[[-30, -29, 39, -28, 18],
 [-43, -22, 41, -21, 31]]: -30

[[-31, 40, -28, -30, -21],
 [-44, 17, -41, -40, -27]]: -41

[1, 8, 8, 3, 4, 9]: 3

[[54, 15, 92, 65, 62, 99],
 [61, 1, 56, 46, 55, 86]]: 15

[[348, 90, 578, 464, -467, -332, 363],
 [-598, 117, -655, 239, -17, -8, -28]]: -598

[388, -546, 973, -418, -8]: -418
---
(4, 36, 25, -77) -77
(-10, 44, 9, 44, -27, 68) 68
(-87, 2, 9, -11, 38, 33) 33
(33, -82, 54, 3) 3
(-3, -40, -88, -51) -51
(-76, 45, 41, 54, -35, -34) -34
(5, -64, 37, -22, -27, 1) 1
(-19, 63, 34, 59) 59
---
array([[ 33,  -1,  45,   1,  27,  82],
       [ 79,  28, -24, -28,  77,   4]]) Out: 33, 4

array([-27,  17, -35,  32,  76, -14]) Out: -27, -14

array([-82,  -8,  37,  44]) Out: -82, 44

array([ 42, -65,  10, -13,  55,  53,   1]) Out: 42, 1

array([-27,  84,  53, -19]) Out: -27, -19

array([[-85,   3,  21,  38],
       [  3, -86, -40,  29]]) Out: -85, 29

array([[ 17, -46,  71,  38, -19],
       [ 25, -86, -44, -41,  13]]) Out: 17, 13
---
[ 43  22   3  10 -76]
3

[[ 32  63 -66  -1  62]
 [ 37  44  46  12 -89]
 [ 66 -33 -31  53 -68]]
46

[[ 65  58  40  42 -44   3 -13]
 [ 84   7  14 -26  72 -50   9]
 [ 76   1  11 -23  73 -47   6]]
-26

[-19 -67  -6 -40  23  20  -2]
-40

[ 15   2   0  28  42  12 -69]
28

[-12  30 -86  33  -9]
-86

[-70  18  21  11  -5   8  15]
11
---
array([25, 68, 78, 42, 90, 69, 64]) Answer: 90, 78

array([[225, 498, 391, 323],
       [409,  35, 718, 817]]) Answer: 817, 718

array([[79, 46, 66, 38, 23, 66, 45],
       [30, 97, 36, 57, 93, 46, 29],
       [66, 48, 68, 89, 26, 51, 42]]) Answer: 97, 93

array([[-170, -181,  213,  -32, -205,  156],
       [-626,   52,  452,  269,  572,  -20]]) Answer: 572, 452

array([[150, 160, 152, 152],
       [208, 148,  84,  36],
       [138, 130, 132, 137]]) Answer: 208, 160

array([95, 51, 19, 68, 48, 36,  7]) Answer: 95, 68
---
Input:
[[ -1  -9   2 -15 -48  64]
 [  4 -38  -6 -36 -31  -9]]
Output: -15

Input:
[[ 21 -10 -49 -10 -12 -20 -55]
 [-71  19  84 -57 -75 -67 -82]]
Output: -12

Input:
[[ 34   7 -35 -37 -11 -26   3]
 [-75 -20  22  50  -7  39 -28]]
Output: -11

Input:
[[-38  39 -24  56 -33 -24 -19]
 [-46 -59  35 -87  49  34  14]]
Output: -33

Input:
[[ -8  15  24   0]
 [-78   5 -24  50]]
Output: 15

Input:
[[-46 -52 -41 -64 -44   7]
 [ 24   7 -72  21  16 -22]]
Output: -64

Input:
[[-66 -33  52  -3]
 [-10  11 -36 -69]]
Output: -33
---
-0.11,-0.05,-0.16,0.13 Out: -0.05
-184.61,36.80,-150.95,158.88,9.23 Out: -150.95
-13.4,18.4,9.4,8.1,4.4,3.5 Out: 8.1
8.24,-2.39,-13.22,14.46,8.39,-8.88,-10.53 Out: 8.39
126.33,-109.94,143.65,-89.81 Out: -109.94
16.4,-17.6,7.8,-19.0,-7.4,-15.6,-5.5 Out: -7.4
---
array([[-56, -75,   3, -28],
       [  5,   0,  -7,  -2]]): -75

array([[ 55, -28,  64, -61,  65,  13,  44],
       [ 15,  -3, -48,  34, -27, -16, -69]]): -28

array([[ 27,  -5,  11,  -1, -20],
       [  2, -67,  -5,  -2, -21]]): -5

array([[ 35, -11, -20, -56, -41, -12],
       [-68, -34,  26, -15,  26, -60]]): -11

array([[ 16,  23, -73, -14],
       [-33, -46,  81, -33]]): 23

array([[ 74,  -4,  65, -27],
       [ 25, -40,  16,  72]]): -4

array([[20, 86,  9, 48, 27],
       [20, 88,  8, 45, 27]]): 86
---
[214 101 252  14 237] --> 214, 237

[1618 5742 2334 4960 8227 8875] --> 1618, 8875

[[5775 2091 2241 5885]
 [5775 2091 9005 1883]] --> 5775, 1883

[ 639   -6 -669 -744   55  581] --> 639, 581

[995 251 170 959 466] --> 995, 466

[[1443 1146 6849 4284 2912]
 [5720 2975 1354 2245 1386]
 [6293 3473 2317 8720 8997]] --> 1443, 8997

[[ 758  415 -623 -270]
 [ 997  -66  883 -550]
 [ 797 -583   30  464]] --> 758, 464
---
[-3 -1 -9 -6  1 85] ⇒ -3, 85

[ 83 -27  75  38  23] ⇒ 83, 23

[-25 -73 -31 -11 -10  19 -35] ⇒ -25, -35

[[-46 -19  27 -13  86  -2  -4]
 [ 59  -8  29  -2 -71  13  85]
 [-18  -2  -5  58 -89 -18  52]] ⇒ -46, 52

[-2 19 -6 88] ⇒ -2, 88

[[-34  -6  64 -55]
 [-63  36  39 -38]
 [  5 -50  61 -45]] ⇒ -34, -45

[-72 -16  16  69] ⇒ -72, 69

[[ 44 -35  49 -70  72  56]
 [-75  42 -63  20 -11 -26]
 [-22  -8  18  -7  21   2]] ⇒ 44, 2
---
(8, 45, 79, 43, 48) yields 79
(56, 14, 50, 45, 18, 97, 92) yields 45
(121, 192, 328, 484, 270, 814, 522) yields 484
((4812, 6276, 7142, 5254, 5620, 7155, 9265), (2881, 7783, 4101, 2270, 4587, 5459, 3278), (6085, 4922, 5593, 5305, 5079, 5158, 5754)) yields 2270
(-986, 597, -79, -619, -276, -128, -11) yields -619
((161, 113, 220, 118, 100), (131, 79, 203, 81, 67), (196, 34, 210, 166, 161)) yields 203
---
[[ -1  14 -42  16  24]
 [  2  -1  17  -2   7]
 [ 83 -24  83 -17 -20]] Answer: -42

[[73 51 54 61]
 [35 50 41 58]] Answer: 35

[[ -8  69  45  58  13]
 [-82  24   7  13  55]
 [-32  68  19  41  41]] Answer: -82

[ 57 -64  -3  56  51  -6   3] Answer: -64

[[-14   9  -6  21 -22  40 -11]
 [-16  75  72   3 -41  23 -75]] Answer: -75

[ 55 -77 -25  18] Answer: -77

[[ 39  70 -34 -79  40]
 [ 13  37   0 -75  47]
 [ 81  59   2 -71  51]] Answer: -79

[[ 15  76 -26  56  40]
 [  0  13  -6 -36  -3]
 [ 12 -27 -15  17  16]] Answer: -36

[-63   4   1  30  81 -44] Answer: -63

[-38  80 -10  37  11  40] Answer: -38
---
[209  43  37 144 178] Out: 37

[[-106  -34  374  678  611  611  740]
 [ 669  388  312  357  729  766  772]
 [ 397  755  579  680  331  923 -825]] Out: 357

[2 5 6 8 7] Out: 6

[9496 2478 8031 6108 5759] Out: 8031

[[5 3 5 8 3 3 6]
 [5 7 1 7 2 3 2]
 [4 5 5 1 8 8 4]] Out: 7

[9380 1639 5420 9687 3493] Out: 5420

[183  57 179 226 149] Out: 179

[7818 5522 1947 5999 7445] Out: 1947

[[7 7 5 2 7]
 [3 5 6 8 4]
 [3 9 7 7 8]] Out: 6

[219 215 213 227   4] Out: 213
---
-4,-1,16,2,13
-11,-3,-16,-24,-27
29,-6,20,30,-2
-> 2

-431,349,-596,-387,-425,-524,465
-133,96,484,226,223,507,-450
-215,540,439,398,403,487,451
-> -387

38,58,22,48,87,57,49
15,35,57,2,46,54,36
40,39,22,57,87,65,51
-> 48

6,0,6,1,4
8,6,4,1,5
8,7,0,4,6
-> 1

143,199,23,244,53 -> 244

279,978,17,913,890,428,751 -> 913

2,7,4,5,6,7 -> 5

7364,5737,6173,3022
4609,6871,6918,4641
6789,9317,9182,4127
-> 3022
---
-36,14,-56,45,-88,-26,17 ⇒ 17, -36

-39,-20,-29,66,-8 ⇒ -8, -39

-43,-76,-50,40,12,-72,56 ⇒ 56, -43

-85,80,-67,49 ⇒ 49, -85

65,-52,27,81,0,-30 ⇒ -30, 65

-43,70,-54,3,-6 ⇒ -6, -43

78,-43,-48,35,75,83,79 ⇒ 79, 78

81,76,-13,25
79,66,-7,58
⇒ 25, 79

32,3,8,-1,-4,-71 ⇒ -71, 32

-22,-31,-1,27
71,18,1,-68
⇒ 27, 71
